Each row below holds a small network's activations on one input, seen along a few directions.
In each table, some parts of the input vary, and every possible input appears once, in random order.
A made-up example of a description, with smaller parts first: one of 2 separate values, together with either a single point or one of 11 places along a line or (one of 6 places along a line, together with one of 8 places around a ring).
Shared parts are said once, and a part with two or three values counts as separate values.

Other details of the inputs vary at random and push rows far along two fixed directions, the same in every table; ignore that.

A family of inputs:
r1: [-52  69 -34  -9 -17 -37  65  52  52 -22  42 -13  -5   8 -35]
r2: [-13 -54  53  44 -54 -29 -37 -22 -11  19 -34  39  68  33  17]
r3: [ 45  37 -32 -33  70  41   2   7   1   4  34 -38 -71 -38  -3]
r4: [ 40  14  -6 -24  46  46  -1   1 -16   4  -6 -21 -44 -32   3]
r5: [-45  42 -34  45 -38 -48  29  36  66  -1  14  -5  11  21 -33]
r6: [-36 -36  41  56 -65 -41 -18  -2   6  14 -38  31  71  40  -6]
r7: [-27  31 -12  35 -33 -42  14  42  55   6   7   4  29  18 -27]
r8: [ 48  -8 -23 -24  44  42 -10 -17 -23  -3  10 -28 -64 -28  16]
r9: [ 47 -56  45 -11  19  42 -49 -49 -51  28 -23  12  12  -4  47]
r10: [ 37  56 -41 -25  58  31  23  37  13  -5  22 -41 -68 -37 -19]
r11: [-49  26 -19  42 -33 -37  19  27  50   0   1   1  12  19 -29]
r12: [ -8   8  -2 -25  18  -1  20  -6  -9 -19  15  11   6   7   2]
r13: [ 39  40 -26 -66  68  34  20  10 -24 -27  25 -20 -41 -28   4]
r14: [-29  -3 -14  29 -27 -20   4  16  29  -5  -4  -4   2  11 -20]
r15: [ 28 -41  31 -59  23  45  -9 -46 -64  -1  -2   4 -22  -9  44]
r16: [-28  49 -53  24 -12 -39  30  50  73 -22  40 -25 -18 -11 -46]
r17: [ 54  50 -41 -33  62  38  17  23   4  -1  23 -42 -71 -37  -5]
r18: [ 40 -35  20 -18  34  57 -36 -40 -54  27 -20   3 -26  -9  31]
r19: [-42  55 -43 -12  -9 -51  59  47  57 -39  34  -3   2   9 -51]
r20: [ 20   9  11 -50  24  34   2  -8 -42  -5   8  -5 -13  -9  24]
r21: [-21 -70  41  43 -57 -28 -39 -30 -11  18 -35  36  69  27  22]
r22: [ 50  13 -30 -31  60  32   0   2 -10 -10  26 -37 -64 -57   8]
r23: [ 50 -57  44  -2   8  33 -44 -49 -61  20 -32  12   6  -1  43]
r24: [ 26 -36  20  -3  23  31 -35 -39 -31  15  -7   9 -18  -6  38]
r25: [-27  55 -28  35 -24 -56  31  56  70 -14  25 -14  10  -2 -48]
r26: [ -4  -5  -6  11  -1   1   4   6   7  -6 -13 -11  -6 -16  -8]
r27: [-33 -33  26  52 -64 -28 -23 -16   8  34 -28  34  70  53  -2]
r28: [ 39 -60  39 -16  33  66 -46 -68 -68  19 -36  11 -25 -16  52]
r29: [-36  44 -49  31 -23 -46  29  53  73 -20  32 -14 -13   0 -45]
r30: [ 16 -41  43 -32   4   6 -27 -42 -60  -8 -23  32  36  12  31]
r31: [ 42  42 -24 -25  59  33  18  22  -1 -18  12 -41 -73 -48 -14]
r32: [-42 -13  11  48 -46 -37 -11  -5  35  10  -2  18  48  28  -5]
r33: [ 13  69 -29 -56  37   5  41  35  -2 -30  37 -32 -54 -32 -13]
r34: [ 27 -27  15 -55  35  18  -8 -36 -52 -14  -7  10  -4 -13  25]
r35: [ 49  28 -45 -29  57  28  15  13  -4 -10  21 -44 -75 -50   0]
r36: [-50 -39  21  57 -68 -47 -11   2  19  11 -33  22  68  34  -9]
r37: [ 24 -67  51   2   1  50 -51 -61 -62  34 -45  30  15   9  37]
r38: [  5 -68  51  22 -25  13 -54 -49 -36  38 -32  39  46  31  36]
r39: [-53  40 -39  40 -36 -42  35  50  73 -20   9 -14   0   7 -54]
r40: [-47 -19  24  15 -47 -32   5  -5  -2  -2 -10  45  82  50  -4]
r41: [-41 -38  41  -1 -59 -33  -1 -20 -18   4 -21  33  66  33  15]
r42: [-53  25   4   6 -48 -30  31  25  21  -3  14  17  45  33 -19]
Each input here is: one of 6 places around a ring, together with either one of 2 separate values or one of 5 places along a line.
Changing only the place on the ring of 6 turns r41 into r20. The same change can be made to r21. Which row results? -> r7
Change only the place on the ring of 6 in r17. List by row number the other rows that result. -> r5, r8, r23, r27, r35
Change only the choice among 2 separate values in r33. List by row number the other rows that result. -> r30
Start at r37 and move only the place on the ring of 6, one step at a time. The first step leads to r4. Which rows follow, in order? -> r31, r26, r39, r28
